Each row below holds a small network's activations on one input, seen along a few directions.
Each table varies a few parts of the input and shows all the possible inputs, shuffled.
A made-up example of a description, with smaller parts first: line(6) and (point or line(11) or (values(3) and ring(8))).
Shared parts are said once, and a part with two or three values counts as separate values.
In the rows, 128 means zero.

Other details of the inputs vary at random and push rows far along two fixed directions, the same in every table; ignore that.

Rows:
R1: [124  68 186 112 146 109  76 150 149 131 105 164 116 102  95  74 117]
R2: [ 90 155 122 142 160 115 142 196 114 216 130  85 148 107 133 105 141]
R3: [166  63 213 129 114 139  65 163  76  88 132 126 113 146 113 133 108]
R4: [129  70 161 127 114  77  45 124  89  77 108 141 133 129 114 104 125]
R5: [134 175  83 130 112 126 162  89 121 110 117 113 132 153 149 166 131]
R6: [120 182  52 172 129 144 188 103 129 150 141 108 156 105 150 160 152]
R7: [140 134  86 145 105 131 138  96 150  87 129 142 133 117 144 146 133]
R8: [122  64 182 103 137  99  67 164 154 123 109 155 112 110 106  73 112]
R9: [150 109 140  76 116 145 121 107 208  79 111 170  85 145 134 129 107]
R10: [137 147  96 120 108 120 143  76 134  90 119 135 127 146 134 151 126]
R11: [142 115 101 115 111 146 138 116 205 107 148 129  98 129 124 133 122]
R12: [140 175  95 176 118 184 212 139 111 157 168 113 132 135 141 166 136]
R13: [143 122 127 106 117 134 122  75 157  69  96 192 125 121 137 130 122]
R14: [137 172  95 176 129 183 208 141 121 146 177 107 126 131 158 173 136]
R15: [115  97 166 102 146  95  83 143 118 157 130 113 120 136  97  93 125]
R16: [149 115 115 120  97 128 117 101 169  49  98 182 116 124 148 141 108]
R17: [130 169  88 137 125 133 165  72 122 127 122 128 142 131 133 152 138]
R18: [117 170  71 149 138 161 195 121 176 182 160  99 128 112 126 143 147]
R19: [114  94 157 118 137  96  74 160 119 149 137 103 118 132 103 101 130]
R20: [136 151 100 123 113 123 143  72 130  97 120 141 130 138 131 147 131]
R21: [109 121 141 129 144 104  95 165 107 176 139  83 127 131 117 110 138]
R22: [168 130 136 150  99 177 161 135 127  91 145 140 102 157 147 163 111]
R23: [131 144  92 130 129 152 163  98 175 150 152 116 111 129 115 141 139]
R24: [114  86 156 118 138  97  76 152 122 151 139 107 120 127 101  95 133]
R25: [182  87 158 123  91 176 123 111 143  56 151 146  94 151 119 167 106]
R26: [127 178  83 124 120 136 168 104 139 110 108 140 140 136 166 159 134]
R27: [ 88 161 112 171 158 108 141 153  73 194 114 116 181  81 135 112 148]
R28: [146 171  97 162 113 188 199 140 109 146 176  83 130 144 138 196 135]
R29: [151  93 127 100 106 141 112  87 198  81 141 154  83 140 108 130 119]
R30: [ 85 150 120 146 164 115 148 181 118 222 136 100 152  93 118  94 147]
R31: [110 109 145 142 133  90  87 154  92 127  99 145 156 101 134  97 128]
R32: [125  88 183  96 133  94  63 108  89 100  82 164 145 122 108  90 118]
R33: [ 91 145 113 149 151 111 130 188 112 210 152  66 149 110 124 109 149]
R34: [157 147 116 159 103 179 183 141 123 113 158 129 113 152 146 166 120]
R35: [136  96 188 164 147 142 108 163  77 133 142 138 131 118 122 113 127]
R36: [160  93 129 101 100 147 108 112 212  68 130 147  80 141 130 135 107]
R37: [120 174  82 126 125 137 170  92 141 121 117 151 147 120 153 146 142]
R38: [ 82 169 109 145 153  96 139 154  67 187 114 107 183 108 146 112 156]
R39: [132 115 163 167 129 138 131 186  61 159 150 111 143 132 125 117 130]
R40: [154  67 204 148 125 138  89 156  84 102 128 162 118 131 104 105 115]
R41: [122 106 143 141 124  82  71 141  69 110 108 111 142 132 130 118 133]
R42: [129  86 175 110 120  73  51 120  82  80  93 143 131 144 113 102 118]
R43: [ 87 155 127 110 169 111 145 161 105 225 136  77 151 123 115 101 138]
R44: [ 98 159  99 172 138  97 125 170  62 174 127  75 175 110 151 129 152]
R45: [171  98 158 142 109 174 134 113 152  60 150 172  92 137 139 148 109]
R46: [176  93 163 133 105 180 128 103 140  71 146 154 102 140 111 163 112]
R47: [109 130 152 113 154 103 102 155 104 181 129  89 127 140 113 108 129]
R48: [ 88 166 130 110 169 114 142 171  99 222 130  71 150 130 125 112 135]
R49: [122  72 183 104 136  99  66 172 151 119 107 151 110 116 108  79 110]
R50: [143 134  83 143  99 127 134 104 153  74 124 135 128 129 151 157 126]
R51: [128 161  98  88 133 149 173 107 185 143 135 115 108 147 129 146 116]
R52: [133 130 111  91 127 146 153 110 202 119 129 153 102 134 128 127 122]
R53: [102 114 137 138 148 110 107 168 124 183 145  98 138 104 110  91 144]
R54: [140 131 121 104 131 147 148  82 179 129 136 139 102 138 106 137 122]
R55: [113 188  76 108 148 154 206 108 169 191 147  99 130 132 126 145 136]
R56: [ 93 157  99 168 142  93 127 142  54 179 135  85 172 110 130 122 160]
R57: [104 129 148 114 152  99 105 156 107 181 135  92 128 138 105 106 132]
R58: [116  99 169 105 150  99  86 137 116 160 129 121 121 130  95  90 130]
R59: [138 130 125  85 136 153 153  85 188 130 123 148 107 133 113 128 115]
R60: [166 119 139 142 107 182 152 115 129  97 162 129 112 140 122 172 121]
R61: [106 122 118 159 130  90  98 155  79 144 124 103 167 107 135 110 144]
R62: [144 123 130  89 109 128 116  69 148  66  99 173 123 135 131 131 113]
R63: [110 185  73 120 149 154 207 119 177 187 147 117 129 120 136 139 146]
R64: [120  92 182  90 125  80  54 126  87  85  82 150 140 137 120  97 111]
R65: [166 127 140 152 112 179 156 133 137  83 151 141  98 150 160 166 113]
R66: [ 85 163 107 167 152 102 139 161  73 189 118 113 181  86 141 112 149]
R67: [106 106 167  99 152 101  92 170 130 157 113 130 125 124 115  85 125]
R68: [140 139  84 137  98 121 133  91 138  75 125 129 121 143 141 162 128]
R69: [129 178  90 109 118 134 165  92 129 113 107 121 140 147 155 160 124]
R70: [151 108 115 129 103 127 112  69 146  60 116 162 115 129 124 142 124]
R71: [123 176  80 124 120 133 168 101 143 109 113 144 142 132 161 157 135]
R72: [153 146 119 162 118 180 178 139 134 105 164 129 109 142 159 170 121]
R73: [122  74 191  93 151 107  74 139 142 133 101 166 117 114  97  73 121]
R74: [110 116 157 104 135  87  85 128  77 127  95 129 157 128 125  98 126]
R75: [153 117 119 119  98 131 116 102 166  49  93 178 114 128 154 143 106]
Each input here is: line(5) and (values(3) or (values(2) and ring(6))).
- Changing only the line(5) part turns R2 into R49. The same change can be made to R3. Which row results? => R28
- Changing only the line(5) part turns R1 into R8. The same change can be made to R54. Which row results? => R15
- Which other rows does R19 become when the line(5) part takes its other values? List them by row number. => R21, R23, R24, R29
- A walk changes only the line(5) part. It starts at R32 and steps to R62. List the rest of the walk in order. => R74, R64, R69
- Which other rows does R47 become when the values(2) part takes its other values? List them by row number. => R5

Rows:
R76: [136 180  90 197 117 155 189 137  55 140 156  94 160 129 162 182 147]
R77: [ 94 175 105 163 155 126 166 168  77 215 148  75 165 113 134 129 153]
R78: [141 145  87 100 112 149 161  80 203 100 127 147 101 140 132 149 119]
R79: [161  70 165  90 105 127  79  96 178  47 108 182  89 142 115 116 101]
R80: [133 141 101 117 121 143 152 104 171 120 131 135 115 132 131 140 125]
R81: [112 179  87 152 140 145 184 141 115 184 151  89 146 124 140 149 145]
R82: [ 85 177  99 150 161 116 162 165  92 223 141  74 163 112 131 120 154]
R83: [ 97  65 221 130 161  63  24 203  36 171 108 113 156 109  97  54 133]
R84: [159 155 100 179  99 166 174 115  93  88 149 125 137 138 160 187 131]
R85: [150  74 159  78 111 119  78  92 190  57 101 183  91 137 112 108 102]
R86: [162  45 196  89 109 114  48 114 159  41 102 188  91 136 109 100  98]
R87: [ 86  71 215 118 169  55  25 197  46 183 101 111 158 105  93  46 135]
R88: [119 163  86 122 131 141 169 112 163 148 133 120 125 130 134 141 133]
R89: [158 151  81 109 102 173 180  70 214  76 136 157  95 144 141 171 116]
- What is each input in this table made of? => values(2) and (point or line(6))
- Changing only the values(2) part turns R80 into R82. The same change can be made to R79. Which row results? => R89

Rows:
R90: [ 80 190  77 124 157 101 166 130 115 212 126  77 160 122 132 124 155]
R91: [131 143  90  89 118 126 141  80 197 105 116 141 108 139 128 136 126]
R92: [159  42 206  93 106 103  30 102 112  38  94 181 111 138 101 105 103]
R93: [104 163  76 135 139 115 149 109 161 137 115 147 142  95 148 120 137]
R94: [116 139 140 150 131  99 109 146  52 141 124 104 150 142 129 131 139]
R95: [157 126 125 109 120 167 163  92 187  97 142 158  94 148 122 145 112]
R96: [154  34 214  94 114 112  34 160 145  66 109 168  97 129 107  89  94]
R97: [163 180  49 130  96 189 214  53 194  83 151 136 113 144 148 202 127]
R98: [109 135 150 132 147 116 118 170  80 170 124 101 149 122 130 116 129]
R99: [154 127 123 115 122 167 162 102 186 109 145 150  95 142 124 142 117]
R100: [161 118 115 116 111 179 166 103 216  98 155 158  78 141 119 148 112]
R101: [ 84 159 147 150 174 112 143 180  50 238 138  79 163 114 115 103 151]
R102: [ 80 104 191 169 182  90  84 208  40 206 119 129 174  80 118  59 150]
R103: [151  43 205 111 113 109  46 146 133  38  80 213 117 112 130  86  98]
R104: [162  37 219  84 111 115  33 135 143  44  93 179  92 137 115  97  91]
R105: [142  81 138  76 114 112  84  98 203  78 107 162  93 137 113 107 112]
R106: [ 94 238  20 218 135 147 243 153  82 207 153  75 185 103 178 167 168]
R107: [144  38 181  70 115  90  30 120 191  65  97 175  86 130  95  78 100]
R108: [164  34 200 100 102 117  32 115 143  38 109 176  98 128  97 106 103]
R109: [129 150  89  84 116 119 146  69 181 100 111 146 114 144 126 138 121]
R110: [165 185  43 142  84 185 218  61 191  72 154 132  94 161 161 215 124]
R111: [158 143 105 134 100 146 148  86 143  71 133 137 105 157 145 174 120]
R112: [136 157 105 126 120 142 154  89 106 122 129 122 148 137 140 153 137]
R113: [ 95  89 187 155 158  86  58 202  42 192 134  82 166  99  99  81 148]
R114: [ 94 105 183 164 158  75  62 204  10 191 132  73 167 118 120  84 148]
R115: [ 95 185  86 172 151 133 178 156  68 219 153  61 174 107 130 146 157]
R116: [166 122  95 137  88 165 156  96 185  65 158 138  87 150 142 172 117]
R117: [ 87 207  90 150 160 129 187 163  58 223 138  66 179 127 149 141 152]
R118: [110 122 134 167 136 109 115 153  76 144 111 137 177  88 137 106 142]
R119: [ 94 110 195 132 166  80  72 200  32 185 111  97 169 121 116  83 135]
R120: [165 167  67 122 109 206 226  75 234 109 165 145  84 148 141 180 120]
R121: [ 80 185  74 131 156 108 164 140 127 220 132  72 154 114 128 124 153]
R122: [153 185  55 127 102 196 224  92 212 111 152 126 100 142 158 196 117]
R123: [114 121 141 161 134 110 107 169  72 156 146  90 138 128 129 121 140]
R124: [129 115 163 109 137 127 120 123 112 131 124 146 121 140 111 111 122]
- Changing only one part turns R122 into R108. The same change can be made to R119. Which row results? => R92
- What is each input in this table made of? => line(5) and (point or line(6))
- Which other rows does R104 become when the line(5) part takes its other values? List them by row number. => R99, R114, R115, R121
- A walk changes only the line(6) part. It starts at R109 and steps to R90. List the rest of the walk in order. => R91, R121, R105, R107
- Which other rows agree with R116 in the line(5) part? List them by row number. => R94, R106, R110, R111, R114, R123

Rows:
R125: [116 155 107 150 130 133 155 129  99 131 129 111 149 118 156 133 141]
R126: [248 187 142 110 161  75  57 106 193 102 177 145 226 215  90 143 107]
R127: [ 90 142 110 119 132 145 165 141 125 182 127 106 103 114 137 129 130]
R128: [113 111 125 136 116 157 153 127 127 136 138 116  91 113 129 133 127]
R129: [112  88 171 143 124 117  92 171  64 142 120 109 120 120 117 112 130]
R130: [147 125 121 130 123 114 112 110 146  99 120 162 145 128 128 122 123]
R131: [120 103 137 125 120 160 147 120 129 121 133 129  91 121 129 131 129]
R132: [ 97 116 156 136 152  90  98 146  68 151 102 128 154 110 124  89 138]
R133: [110 138 118 138 115 157 173 141  91 146 132 103 113 131 139 150 132]
R134: [141 122 126 137 111 125 111 116 133  85 122 147 123 125 139 142 123]
R135: [136 118 134 101 125 124 115 115 162 108 110 150 127 127 120 120 121]
R136: [ 94 145  89 129 129 150 179 128 156 159 133 105  89 118 136 144 142]
R137: [141 114 128 109 126 117 107 114 171 102 122 152 132 126 120 116 121]
- What is each input in this table made of? => point or (values(2) and ring(6))
- Which other rows does R133 become when the values(2) part takes its other values? List them by row number. => R129
